Here are a small network's activations along a few directions, averaged over the inputs that share one value of a field.
Related values have similar rows: they may be neighbours, one step apart, or belong to one group.
Strong random noise was added to every row along 10 fixed directions; ignore it. To show where, here is one row again and again, with new noise each time:
[-382  182  130 -161  270  253  187  397 -112   71  611  150   47  401
   83  527   35 -334  273  252  401]
[ -29  114  503  -63 -215  302 -356  173 -209   50  285 -348  266  449
 -516  264  285 -116  -70 -405 -119]
[-327   24   98 -141 -349 -300  285  -27 -126  224  104 -450  -54 -174
  227  353   71   74  211 -537 -260]
[ 131   76 -286 -240 -527 -289 -123  169  190   77  193  411  169   -7
  -76  -35   -7 -129   19   85  133]
[-243 -235  102 -467  142 -275 -129 -283  -57 -395  -70 -567  485   76
  -90  272 -125    5 -101 -473  -72]
[ 164 -359 -125 -106 -131  117   -1  253  177   47   83   91  -98 -339
 -210 -244  -82  120 -187   71   33]
[-111 -132 -195  205  -18   70  -15   23   77 -140  -94  351  152   -7
 -254 -138   45  -51   80  147   97]
[ -75 -115 -713   23 -507 -298   -6   44  280 -131    0  312  261 -144
  -52 -278 -182  -60 -237 -180  106]
[ 153  -39  112 -100  178 -504  235 -591   80 -107 -201 -302 -145 -354
  287 -261 -400  259  274   89  -58]
[-181    6   15  242  -62 -105  -89  -53 -193   31 -138 -282   66   11
  -76   57   73   23  -10 -229 -157]
[   5 -155  411  273  111  759  188  374   -6  216  370   28 -307    1
 -402  -98  132   60   87   91   50]
[ 236 -383 -333 -461 -455 -382   22  355  265  -37  366  325 -212 -472
 -278 -198  -69  188   42  189  114]


Values of N:
n2: [  91  358  263 -242 -645   81  115   58   72  448  315  173  -46  158
  208  279   44  -58  148 -275   90]
n8: [ 234 -204 -436  101 -171 -221   85 -291  215   74 -294  541 -294 -592
   40 -513    0  326   22  224 -209]
n3: [ 167 -237   74 -169  -97  198 -143   41  138  118 -710  163  290 -332
  339   88  355  -67 -367 -120 -263]
n10: [-213 -428 -745 -321 -344 -699    0 -143  113 -552  -68 -199  265 -151
  -51  -84 -307  145 -350 -520  -47]
n4: [ -56   17  132  -91  338  276  352  -55  100 -378  276 -175  -97  180
 -245   19  -38   43  290 -146  137]
n12: [ 272   32 -172 -313  396  164  508  -73  251  352  141  350 -311 -307
  744   69 -339  -69  -98  494  142]
n1: [  39  415 -281  201  575 -183 -228  419 -351  157  319 -314 -495  289
  427   98 -171  -62 -137  450  298]
n9: [-158  130 -145  556  239  -75   -1 -274 -162   83 -482 -456  -11   -1
  245 -137 -311   49 -308 -258 -212]
n6: [ 351  175  238   45 -154 -426 -335 -428  -19 -553   51 -249   51  178
 -393 -318  121  163   80  -94  -88]
n11: [ 169  246  435 -297  233  111  310 -545  301 -314  253 -148 -133  315
 -168 -286 -176  161  435 -129   46]
n7: [  98 -387   68   41  109 -126   38  -95  -13  104 -470   50 -210 -388
  113 -117  -36  281   28  271 -251]
n5: [ 170   73  313 -271 -118 -269  258 -195  -41  242 -277 -190 -338 -556
  666   58   75  151  184   33 -277]
N is arranged as 4 separate groups.
- List the group mates of n1, in the order listed. => n4, n11
- List the group mates of n8, in the order listed. => n12
- List the group mates of n5, in the order listed. => n3, n6

Values of K:
k8: [-301 -357  152  -84   71  559 -260  502  -63 -197  284   40  422  335
 -692  286  220 -220 -215 -188  175]
k7: [ 364  -11  -90 -243 -102 -294  -65  317   83  114  150 -110 -382 -120
   77  -27 -147  116   25  167  -14]
k9: [ -85   74  -55  703  292   26  -37   94 -410   77 -165 -125 -630 -258
   75 -143  252   89  150  339  -98]
k10: [ -76 -335   -6  -35 -183   -9   83  -36   75 -257  -85   99  169 -111
 -421 -138  -42  142  -21 -225   17]
k1: [ 237  -16 -281  177   45 -386 -357  348  -48  -17 -110  409 -269 -104
 -275 -213  125   89  254  620   91]
k2: [  68  -57 -170 -237  -66  -63  224   76  367  149   17  442   31 -152
  469  -24 -340  -87    5  365  243]
k6: [  60  354   38  750  -19 -116 -118   89 -279   91  190  -35 -489  176
 -143 -339  219   37   30  120 -139]
k11: [-215  300 -284  234 -329 -387   93   36  -44 -346  672  673  -52  582
 -426  -17   55 -123  541  295  431]
k4: [ 340 -297 -268 -156   30  183 -188  316  -36  249  315  157 -327 -275
 -169 -106  -64   78 -351  419  233]
k3: [-134 -203 -459 -169  340 -432    4   66  -90 -418 -200  125  -43 -104
  -93  -71  -28  189  125  391  130]
k5: [ 490  285 -188    7  256 -476 -391 -590  -83 -217  250 -656  -85   54
   20 -464 -627  232 -544  -21   90]
k12: [ -27  503  160 -101 -212 -353 -260    6 -124   58    3  202  156  153
  197  320  392 -235  332  171  -92]
K is arranged as 4 separate groups.
- List the group mates of k12, in the order listed. => k9, k6
- List the group mates of k7, in the order listed. => k1, k3
- List the group mates of k5, in the order listed. => k4
